Each row below holds a small network's activations on one record, seen along a few directions.
Each row is followed by the record's values for the fields H, T, C, S, G, Y.
A field that a record lacks is left out.
Other fields move the rows too, some of them a lot.
(in the rows, 500 means zero)
Random noise pushes rows far along 11 fixed directions. That doesn't count. These rows show it; they differ only by the noise:
[441 480 423 350 560 395 491 394 534 386 561 620 439 479 523 506 594 269 558 498 629 517 598 591 545 594 332 463 599 398 393 562]
[353 429 389 672 578 466 464 282 594 563 670 556 654 221 503 433 326 802 570 544 414 536 280 695 270 266 506 527 712 462 435 424]
[492 441 456 483 561 518 472 525 549 449 521 571 470 462 521 462 575 403 471 537 614 364 588 511 488 509 363 444 531 467 437 519]
[577 559 525 673 495 768 423 472 649 599 612 751 537 582 207 405 456 695 523 720 643 398 690 502 399 548 354 535 372 577 468 377]
[449 441 684 461 414 439 536 391 547 180 167 220 433 883 471 457 747 303 543 394 412 327 641 235 519 473 483 239 229 419 558 521]
[431 568 391 567 509 541 147 398 415 484 651 782 428 563 266 613 487 297 648 605 651 604 763 397 604 647 222 307 396 554 494 526]
[461 576 617 471 475 501 551 371 531 524 556 498 594 649 283 528 447 682 741 388 389 622 349 705 551 516 545 567 637 454 551 507]
[328 441 484 441 708 416 497 387 520 511 640 593 633 367 442 473 470 534 741 452 667 485 326 741 504 382 310 285 968 451 379 527]
[459 582 836 366 627 630 564 579 674 536 404 303 452 409 686 522 733 714 513 548 611 468 698 563 355 569 609 559 328 397 262 485]
[462 474 486 608 611 459 476 453 481 456 561 536 538 581 401 389 484 535 502 387 422 420 446 581 496 380 432 503 597 521 533 508]
[269 767 723 517 608 518 398 484 540 354 510 279 372 477 290 790 592 802 868 661 735 782 511 496 505 569 455 258 527 580 324 374]
[306 315 511 523 505 434 345 326 459 404 373 359 613 498 572 516 548 401 688 372 409 377 420 390 458 319 423 103 554 398 535 578]
[196 520 323 575 940 416 167 447 309 452 755 569 355 168 680 546 594 418 609 359 579 625 626 623 444 404 274 363 606 517 269 603]

[420 291 708 501 276 326 361 124 650 610 341 401 786 467 657 463 396 502 535 520 272 480 478 378 359 356 690 323 373 285 571 564] : (H h1; T t2; S s5; G g1; Y y1)
[652 604 439 484 451 940 697 742 553 484 481 506 269 661 300 550 662 666 612 539 544 402 566 601 527 780 468 783 260 528 501 463] : (H h2; T t2; S s4)
[454 536 612 452 433 364 554 546 468 294 313 197 370 631 515 632 607 433 556 459 463 543 437 368 601 539 588 396 415 483 550 516] : (H h2; T t2; S s1)
[522 519 323 402 528 532 747 646 546 254 457 257 346 509 560 520 703 598 610 461 545 375 444 533 545 471 509 614 561 510 515 550] : (H h2; T t1; C c2; S s3; G g1)
[337 628 569 495 610 462 437 485 575 434 532 355 421 282 555 671 571 724 653 650 684 675 549 505 410 492 507 416 505 510 308 444] : (H h1; T t1; C c1; S s3; G g1)
[549 638 374 609 624 200 282 404 381 453 774 914 509 678 203 393 367 241 342 516 577 633 720 502 692 511 266 580 642 640 568 518] : (H h2; T t1; C c2; S s3; G g1)
[400 449 281 644 718 492 384 428 344 365 517 411 348 498 685 335 643 381 418 303 335 419 667 359 417 327 453 475 260 565 489 580] : (H h2; T t2; S s2)
[476 471 508 393 566 379 562 460 484 429 470 551 494 551 513 450 523 275 492 528 651 490 530 465 562 517 389 324 662 495 452 501] : (H h2; T t1; C c2; S s2; G g2)
[480 439 607 573 557 333 132 531 335 695 551 558 603 466 628 491 423 305 354 418 413 500 658 313 598 420 525 329 430 548 584 625] : (H h1; T t2; S s2; G g1)
[403 557 693 545 616 536 405 510 389 491 358 248 595 677 497 484 617 618 633 325 426 448 531 324 517 308 536 225 431 576 536 532] : (S s1)
[410 471 549 463 415 515 446 665 510 443 379 102 404 253 695 772 584 667 660 588 513 519 443 367 504 501 681 372 408 476 521 539] : (H h2; T t1; C c2; S s3; G g1)
[333 491 264 782 594 471 433 152 494 599 786 698 607 298 311 410 168 762 649 594 425 741 247 685 310 297 452 483 746 603 469 345] : (H h1; T t2; S s2; G g2)
[621 624 475 659 379 352 387 435 504 560 720 748 579 691 105 501 261 571 481 581 444 634 480 575 664 547 487 707 594 608 687 470] : (H h1; T t1; C c1; S s2; G g1; Y y1)
[409 627 599 769 592 431 397 270 522 489 631 576 507 631 185 392 352 687 551 610 482 687 541 488 433 416 500 450 456 654 492 336] : (H h1; T t2; S s2; Y y4)
[501 422 532 601 571 530 717 442 582 544 498 548 623 495 459 262 387 603 370 598 567 378 319 544 340 308 475 394 728 608 432 308] : (H h1; T t1; C c2; S s5; G g2; Y y1)
[602 335 439 423 296 406 473 641 633 595 503 636 646 182 652 613 360 404 293 759 685 355 407 474 487 532 479 481 718 388 509 496] : (H h1; T t1; C c2; S s2; Y y1)
[467 554 374 426 363 688 426 702 316 531 453 340 364 371 589 831 532 531 712 397 401 659 344 484 606 641 588 465 387 520 578 568] : (H h2; T t1; C c1; S s5; G g2; Y y3)
[704 217 415 498 383 719 642 502 714 585 448 781 625 614 380 222 499 334 424 657 646 20 637 485 459 550 319 476 510 417 564 519] : (H h2; T t1; C c2; S s1; G g1)
[470 386 546 622 421 600 601 333 562 410 321 367 618 685 425 370 486 622 569 411 305 361 369 444 339 335 543 397 417 444 590 440] : (H h1; T t1; C c1; S s3; G g2)
[564 467 371 524 524 599 544 819 423 649 630 509 414 245 547 632 413 609 515 489 530 487 256 672 602 581 545 635 685 547 541 531] : (H h2; T t2; S s2; G g1; Y y4)
[613 534 390 579 408 683 531 478 513 491 476 620 511 704 320 412 496 483 496 567 537 405 583 366 509 501 393 450 359 615 578 427] : (H h2; T t2; S s5; Y y1)
[263 502 262 542 562 645 484 216 579 240 493 519 380 380 491 526 603 513 729 627 646 563 538 474 235 468 257 276 437 442 280 377] : (H h1; T t2; S s2; G g2; Y y1)
[489 531 315 568 645 718 407 455 374 469 585 647 344 664 392 397 612 391 615 353 457 471 717 485 524 572 333 514 286 564 505 566] : (H h2; T t2; S s2)
[664 400 512 340 260 676 334 727 550 718 451 631 582 378 584 671 501 353 499 704 704 330 693 321 636 689 464 389 412 455 590 614] : (H h2; T t1; C c2; S s3; G g1; Y y1)
[608 596 600 372 683 586 689 462 493 521 540 543 417 823 462 235 669 416 498 322 478 486 736 604 571 582 511 701 383 543 468 561] : (H h1; T t2; S s2; G g2)
[553 449 696 294 475 754 424 549 447 613 339 543 530 746 527 511 684 276 632 394 536 373 752 397 591 702 424 323 301 394 514 640] : (H h1; T t1; C c2; S s4; G g2)
[431 517 589 555 648 559 470 399 519 572 548 538 541 489 474 418 515 624 572 449 471 523 558 601 406 452 497 529 474 473 424 498] : (H h2; T t1; C c1; S s3)
[346 675 555 407 640 307 642 527 545 382 538 219 313 193 708 679 564 713 532 574 583 807 377 636 426 515 673 629 591 490 279 428] : (H h2; T t1; C c1; S s2)
[559 554 672 717 427 499 356 475 417 592 420 499 635 747 362 416 354 563 339 471 338 518 519 261 486 360 584 385 338 652 653 405] : (H h1; T t2; S s2; G g2)
[472 514 635 483 562 539 502 590 423 459 412 308 447 680 479 539 614 507 640 285 373 459 461 532 621 521 554 485 434 497 570 605] : (H h1; T t2; S s5; G g1; Y y1)
[547 493 542 577 368 299 574 481 540 356 393 331 449 625 446 512 459 474 385 560 416 521 458 361 545 467 619 520 415 551 601 444] : (H h1; T t1; C c1; S s3; G g1)
[730 360 375 402 347 474 561 573 481 678 578 745 655 504 568 380 372 292 280 462 406 359 484 576 592 544 529 738 598 429 673 602] : (H h2; T t1; C c2; S s3; G g2)
[516 481 572 601 439 489 420 622 553 466 452 360 429 421 529 592 515 614 418 608 471 434 579 394 486 508 603 558 341 524 533 490] : (H h2; T t1; C c2; S s3; G g1; Y y1)
[508 365 149 657 403 485 620 567 439 318 431 332 461 403 599 469 453 523 367 449 324 335 210 407 422 285 518 526 530 541 643 458] : (S s1)

Here are new rows. What are their fields?
[241 422 593 531 734 378 401 476 410 239 302 178 334 509 676 519 726 324 585 390 559 444 588 284 467 380 415 68 416 515 361 530] : (H h1; T t2; S s2; G g1)
[479 672 554 371 645 323 458 227 476 717 819 920 650 516 332 433 314 459 578 451 573 848 511 842 596 590 415 665 817 490 388 520] : (H h2; T t2; S s5; Y y1)
[579 337 174 605 348 292 454 422 556 396 518 616 502 282 766 406 395 268 43 586 350 376 491 391 347 371 497 695 383 429 551 490] : (H h1; T t2; S s5; G g1; Y y1)
[518 401 531 704 678 658 218 521 402 845 682 746 702 430 447 345 371 606 486 404 428 350 600 560 471 362 441 488 520 552 565 588] : (H h2; T t1; C c1; S s3)
[339 601 360 525 532 391 485 431 548 128 414 273 246 423 601 635 676 488 520 603 590 596 581 333 404 472 431 410 309 520 363 435] : (H h1; T t2; S s5; G g1; Y y1)
[347 468 447 415 416 367 389 21 610 470 500 534 575 343 701 494 508 438 542 560 369 708 663 480 261 480 562 519 280 272 363 520] : (S s1)
[238 446 201 488 846 350 747 140 645 164 625 534 427 323 575 241 624 508 620 512 690 496 421 724 215 274 235 415 834 425 174 397] : (H h1; T t2; S s2; G g1)
[584 507 531 717 574 571 400 384 483 575 567 794 673 860 160 236 396 460 452 491 526 333 620 416 550 356 296 371 512 661 623 454] : (H h1; T t1; C c1; S s5; G g2; Y y1)
[381 644 546 602 742 173 502 481 511 553 719 473 548 136 615 505 327 756 289 577 531 747 307 720 389 305 605 682 817 568 330 391] : (S s1)
[503 426 412 532 512 738 519 608 514 537 489 496 513 436 452 523 518 588 656 575 651 343 440 483 473 477 388 342 575 536 510 481] : (H h1; T t1; C c1; S s3; G g2)
[678 544 621 507 431 566 403 743 531 601 524 668 436 600 361 560 501 418 346 608 643 412 703 457 654 713 448 615 399 547 533 514] : (H h1; T t1; C c1; S s2; G g1; Y y1)
[492 468 573 611 438 621 471 487 576 494 359 408 520 467 580 477 529 595 391 610 495 402 552 325 324 425 532 403 266 498 458 396] : (H h2; T t2; S s5; Y y1)
[336 404 573 487 556 589 118 384 395 692 497 564 576 341 650 604 526 359 674 478 523 529 686 368 475 515 420 146 354 424 440 620] : (H h2; T t2; S s2; Y y1)
[644 434 473 447 256 648 421 481 438 552 370 544 499 727 510 500 555 296 443 367 245 417 662 362 563 649 565 619 107 396 690 622] : (S s1)
[519 466 601 572 599 334 185 581 349 670 624 598 547 488 540 488 439 337 353 391 418 492 656 456 643 490 512 505 490 541 574 638] : (H h1; T t2; S s2; G g1)
[435 578 524 451 642 450 411 422 404 443 549 588 457 654 383 485 572 336 596 409 568 571 628 523 612 556 349 404 527 514 460 556] : (S s1)
[461 585 650 226 411 314 526 360 546 593 572 642 640 485 345 670 385 393 755 614 745 760 384 654 676 677 445 323 893 420 437 502] : (H h2; T t2; S s2)
